Each row below holds a small network's activations on one input, seen along a few directions.
In each table, some parts of the input vary, and every possible input appears once, in random order.
Descriptions start from the smaller parts, as in this example, which fits no table here: values(3) and (point or line(9) or (line(4) and ring(5))).
Shared parts are said once, and a part with two or three values counts as separate values.
(in the rows, 128 means zero)

Other details of the inputs shift rows strongly along two fixed directions, in all tables alike. That doesn't count.

A family of inputs:
R1: [ 99 112 150 131 131 121 118 121 124 116 131 116 119 135]
R2: [116 141 135 160 134 115 118 112 142 128 133 136 107 130]
R3: [165 145  82  92  81 158 178 159 130 164  90 123 189 113]
R4: [126 132 121 155 136 117 114 124 130 122 143 125 114 128]
R5: [138 126 160 104 128 143 130 116 124 101 151 134 136 140]
R6: [105 141 117 190 132 106 100 111 138 142 134 132 102 121]
R7: [102 139 113 191 148  95 102 118 143 142 122 137  91 120]
R8: [112 124 128 153 136 114 112 117 132 136 126 140 113 125]
R9: [135 109 165  77 116 128 131 138 111 118 138 112 134 146]
R10: [155 124 148  84 125 154 144 132 121 102 143 127 153 142]
R11: [ 97 149 125 169 151 106 109 102 122 154 118 123  96 110]
R12: [137 117 156  97 143 141 127 129 124  99 140 137 128 136]
R13: [137 143  60 116  77 146 158 177 134 198  59 101 169 107]
R14: [127 130 124 129 126 127 131 127 132 136 115 140 130 124]
R15: [117 134 101 171 138 111 109 128 136 142 130 125 106 119]
R16: [129 147 105 154 133 121 131 138 145 140 122 124 120 121]
R17: [113 103 156 102 126 133 144 131 106  99 142 126 127 143]
R18: [154 111 148  79 133 143 149 139 120 100 134 132 146 132]
R19: [149 104 149  94 126 131 141 121 115 102 142 131 148 139]
R20: [104 127 125 166 127 107 107 136 131 152 119 114  94 132]
R21: [112 145 111 169 127 122 105 119 137 145 130 129 112 121]
R22: [116 152 116 162 130 126 118 124 147 146 122 132 113 121]
R23: [142 116 131  93 131 145 133 137 123 118 128 132 139 129]
R24: [131 130 145 134 137 116 131 116 135 107 140 133 118 138]
R25: [125 129 146 152 138 111 117 111 129 106 149 133 111 137]
R26: [136 107 156 104 128 132 131 112 118 105 146 136 138 138]
R27: [114 111 141  96 117 136 147 139 112 114 128 120 142 135]
R28: [130 120 134 120 138 134 116 122 126 115 143 128 122 135]
R29: [125 122 144 150 136 111 114 110 125 107 149 132 115 135]
R30: [115 152 114 171 142 121 111 128 149 142 127 128 105 125]
R31: [159 127  78  96 100 143 168 162 127 165  84 126 179 111]
R32: [125 147 105 169 132 118 119 133 139 139 129 124 115 122]
R33: [148 126 130 100 123 147 134 132 121 116 137 125 147 135]
R34: [127 114 153 112 133 134 116 111 122 106 150 135 124 137]
R35: [138 121 163  79 142 133 145 111 103 116 132 122 143 126]
R36: [125 113 154 109 136 135 117 115 123 108 141 140 121 134]
R37: [143 149  38 139 103 137 153 175 141 196  72 118 159  92]
R38: [138 125 140  96 125 146 136 131 126 120 123 138 141 127]
Each input here is: values(2) or line(6) or (ring(5) and ring(6)).
Q: Which other rows does R22 become when the ring(6) part takes its other values? List them by row number.
A: R5, R21, R34, R36, R38
Q: List by row number the other inputs of the same sort as R35.
A: R11
Q: Which other rows does R4 become when the ring(5) part takes its other values? List them by row number.
A: R6, R21, R29, R33

A family of inputs:
R39: [141 137 125 119 113 137 136 128 130 135 126 125 144 128]
R40: [116 109 125 112 115 136 135 136 126 136 107 120 141 132]
R41: [109 131 161 162 149 111  91 109 137 102 159 133  88 144]
R42: [138 125 117 124 120 132 146 135 128 127 124 140 143 128]
R43: [125 120 157 129 153 122 112  99 117  99 153 140 117 133]
R44: [137 130 120 122 113 133 144 122 126 131 124 136 145 125]
R45: [135 135 124 120 108 141 138 126 128 133 126 129 142 129]
R46: [142 137 124 117 120 138 134 128 130 136 126 123 144 126]
R47: [145 125 118 121 125 127 144 135 132 128 124 133 143 125]
R48: [109 130 161 162 156 112  88 107 137 101 160 131  86 143]
R49: [ 96 159  65 216 143 106  94 137 156 175 106 127  84 101]
R50: [ 90 103 161 143 146 108  86 108 121 113 145 136  90 135]
R51: [129 135 140 110 128 131 147 125 115 143  99 125 136 117]
R52: [137 134 119 113 127 148 131 139 129 132 125 125 137 125]
R53: [143 129 120 119 122 134 138 144 137 127 123 129 138 129]
R54: [142 126 112 115 134 133 138 133 124 126 120 135 141 119]
R55: [ 91 167  75 221 123 108  95 136 156 176 108 128  91 114]
R56: [119 117 125 121 108 128 143 143 121 129 121 111 143 129]
R57: [132 110 184 117 147 117 118  91 120  79 169 140 115 146]
R58: [137 128 119 121 118 139 141 144 133 125 123 135 138 132]
R59: [144 128 118 116 127 136 136 143 136 126 122 126 136 127]
R60: [127 112 123 106 119 131 129 141 114 145 118 124 133 124]
R61: [144 133 119 118 126 130 139 123 127 132 123 129 147 122]
R62: [146 126 116 118 131 128 141 135 131 127 123 132 142 123]
R63: [137 135 121 115 126 145 132 128 124 137 127 126 144 122]
R64: [126  99 180 109 146 115 118 114 106  86 165 117 105 156]
R65: [129 123 123 118 112 121 144 146 116 131 123 107 137 133]
R66: [117 141 133 100 131 135 145 131 127 145 113 124 133 121]
Q: What is each input in this table made of?
A: values(2) or ring(6) or (line(4) and ring(5))
Q: Start at R54 and move only the line(4) part, one step at a time. The first step leads to R62. Which rows follow, in order?
A: R47, R42
Q: Start at R59 and move only the ring(5) part, one step at a time. The first step leads to R62. Which rows follow, in order?
A: R61, R46, R48
